Each row below is a small network's average activation on inputs in which a field has the value named, seen along a few directions.
Related values have similar rows: they may be neighbours, one step apart, or belong to one group.
In the rows, 500 means zero.
Random noise pushes rows far along 11 fixed directions. That doesn't count. These rows show it; they differ only by the noise:
[508 521 448 456 285 521 448 503 552 371 472 496 641 429 544 405 465 488
 451 347 570 422 618]
[452 480 467 516 644 600 471 492 558 537 266 666 359 721 603 643 525 565
 649 348 597 580 313]
[417 470 708 560 621 365 708 423 401 608 551 577 410 654 472 418 541 560
 466 529 449 587 542]
[401 477 197 530 702 729 327 529 314 250 251 485 706 302 356 605 335 686
 406 619 426 774 592]
[471 446 620 545 487 575 504 439 425 482 399 636 539 604 557 527 479 602
 599 327 412 607 565]
[272 569 587 527 514 356 588 453 486 481 518 515 278 537 580 325 614 448
 313 288 673 320 315]
[387 588 342 481 397 611 455 524 531 284 325 513 518 750 606 527 538 558
 560 492 665 634 301]
[703 656 658 448 116 619 491 377 418 687 583 236 531 606 509 624 387 428
 601 613 368 699 509]
[505 446 456 588 568 648 374 563 430 752 453 549 358 283 490 638 428 506
 325 594 477 330 453]
[454 432 675 575 522 473 561 444 414 726 488 640 246 408 547 469 518 525
 314 325 485 329 539]
[554 536 491 526 605 481 347 529 473 503 298 522 441 594 503 525 369 585
 668 781 363 510 458]
[497 370 474 535 310 554 523 583 578 378 397 806 623 632 640 427 541 624
 488 405 591 396 688]
[364 530 418 546 518 496 488 570 506 357 466 560 667 597 530 477 504 488
 403 598 674 414 457]


Field Sezo:
u2: [585 375 325 390 385 592 613 556 535 435 488 574 342 398 473 377 614 608
 474 394 480 596 639]
u4: [663 542 491 405 414 320 354 532 571 338 435 421 504 482 467 416 410 525
 633 583 367 491 628]
u3: [622 552 320 408 696 454 511 507 632 499 384 499 580 514 440 775 392 446
 399 558 766 546 577]
u10: [557 536 547 546 420 416 360 579 544 626 599 391 418 356 519 439 423 429
 495 733 416 235 452]
u11: [646 448 464 486 352 634 542 479 474 471 447 566 506 670 556 687 601 587
 576 538 451 712 582]
u12: [563 426 518 534 318 489 554 577 532 595 598 577 561 466 556 421 508 492
 338 642 546 313 680]
u13: [680 512 663 502 650 489 501 348 398 657 259 631 431 452 473 682 309 400
 394 422 496 410 715]
u6: [549 725 497 483 333 510 421 360 377 560 470 169 295 419 414 623 401 464
 312 709 513 574 362]
u9: [615 521 578 515 582 463 331 432 370 382 428 527 511 390 489 511 407 539
 607 453 300 432 593]
u8: [311 337 419 616 652 597 388 642 422 347 469 734 422 456 565 497 651 703
 517 439 357 511 399]
u1: [594 565 541 449 629 547 351 342 412 320 341 458 581 488 475 620 386 445
 737 171 353 604 528]
u7: [272 399 761 703 954 532 404 435 341 635 462 692 524 430 556 680 456 375
 396 298 518 208 376]
u5: [493 511 533 556 631 449 392 572 439 385 527 550 710 511 471 445 435 462
 652 870 384 379 543]
Sezo is arranged as a ring.
Question: A walk along Sezo starts at u3 and steps to its neighbour u4. Put u11, u13, u9, u7 in the order it reaches them.
Answer: u11, u9, u13, u7
Question: Fewest steps between u5 and u12?
Answer: 3

Field Nuno:
e7: [437 447 361 509 564 631 527 566 574 523 603 514 719 350 479 543 542 366
 386 345 686 378 491]
e2: [547 513 492 559 475 598 380 554 439 691 603 401 459 346 464 697 443 459
 364 668 474 419 425]
e5: [516 642 536 449 580 474 465 402 429 496 475 316 372 521 438 631 490 394
 549 416 515 624 323]
e6: [623 467 463 440 466 466 412 509 670 564 358 566 482 499 543 492 409 453
 580 512 541 354 559]
e9: [348 538 489 493 455 599 612 505 588 515 578 481 501 755 621 521 667 452
 637 194 660 658 200]
e10: [438 551 609 480 669 338 598 427 523 380 450 552 494 655 463 427 509 504
 641 490 494 577 476]
e4: [624 519 604 516 574 321 410 526 470 487 461 525 452 457 475 371 403 485
 579 853 319 290 632]
e8: [396 370 635 618 569 528 389 571 520 576 521 673 529 438 598 510 509 566
 540 376 425 311 489]
e3: [418 505 407 586 610 514 346 623 327 415 508 446 542 392 432 474 444 572
 434 844 338 433 452]
e1: [659 477 251 472 476 625 380 592 657 615 321 548 418 506 545 658 466 547
 533 703 601 445 449]
A value of Nuno combines one of 2 hidden first parts with one of 5 second parts; all combinations occur once.
Question: e5 and e2 share the first part; e5 and e1 share the second. Which value has the first part of e1 and the second part of e2?
Answer: e8
Question: e9 and e7 share the first part; e9 and e3 share the second. Which value has the first part of e3 and the second part of e7?
Answer: e4

Field Gur:
y10: [508 621 743 485 546 413 399 328 551 643 515 309 456 428 506 568 416 333
 632 250 421 432 359]
y5: [511 684 632 483 322 535 503 366 441 617 523 283 446 656 587 625 455 308
 408 393 639 488 331]
y1: [495 516 663 478 537 470 559 339 462 480 352 586 584 724 586 597 390 492
 463 227 651 560 629]
y8: [742 527 307 330 517 547 282 530 642 571 210 441  78 284 496 544 466 464
 688 385 389 475 429]
y6: [651 295 417 471 593 507 624 554 458 570 498 696 486 389 369 588 576 670
 454 484 400 704 828]
y3: [493 582 607 539 617 343 476 434 473 676 482 426 311 495 499 458 446 505
 472 665 463 389 403]
y7: [452 454 886 654 616 403 727 459 343 738 780 528 632 699 387 490 468 440
 586 905 317 509 507]
y2: [187 497 450 663 563 587 422 630 444 451 688 546 640 398 581 370 631 438
 397 490 543 259 221]
y9: [691 457 382 403 728 378 505 495 642 616 332 615 308 257 412 581 388 501
 365 262 640 386 735]
y4: [536 344 712 511 758 395 586 461 619 509 522 772 631 565 549 521 572 442
 714 117 532 308 642]
A value of Gur combines one of 2 hidden first parts with one of 5 second parts; all combinations occur once.
Question: y3 and y1 share the first part; y3 and y2 share the second. Which value has the first part of y2 and the second part of y1?
Answer: y5
Question: y7 and y4 share the first part; y7 and y10 share the second. Which value has the first part of y10 and the second part of y4?
Answer: y9
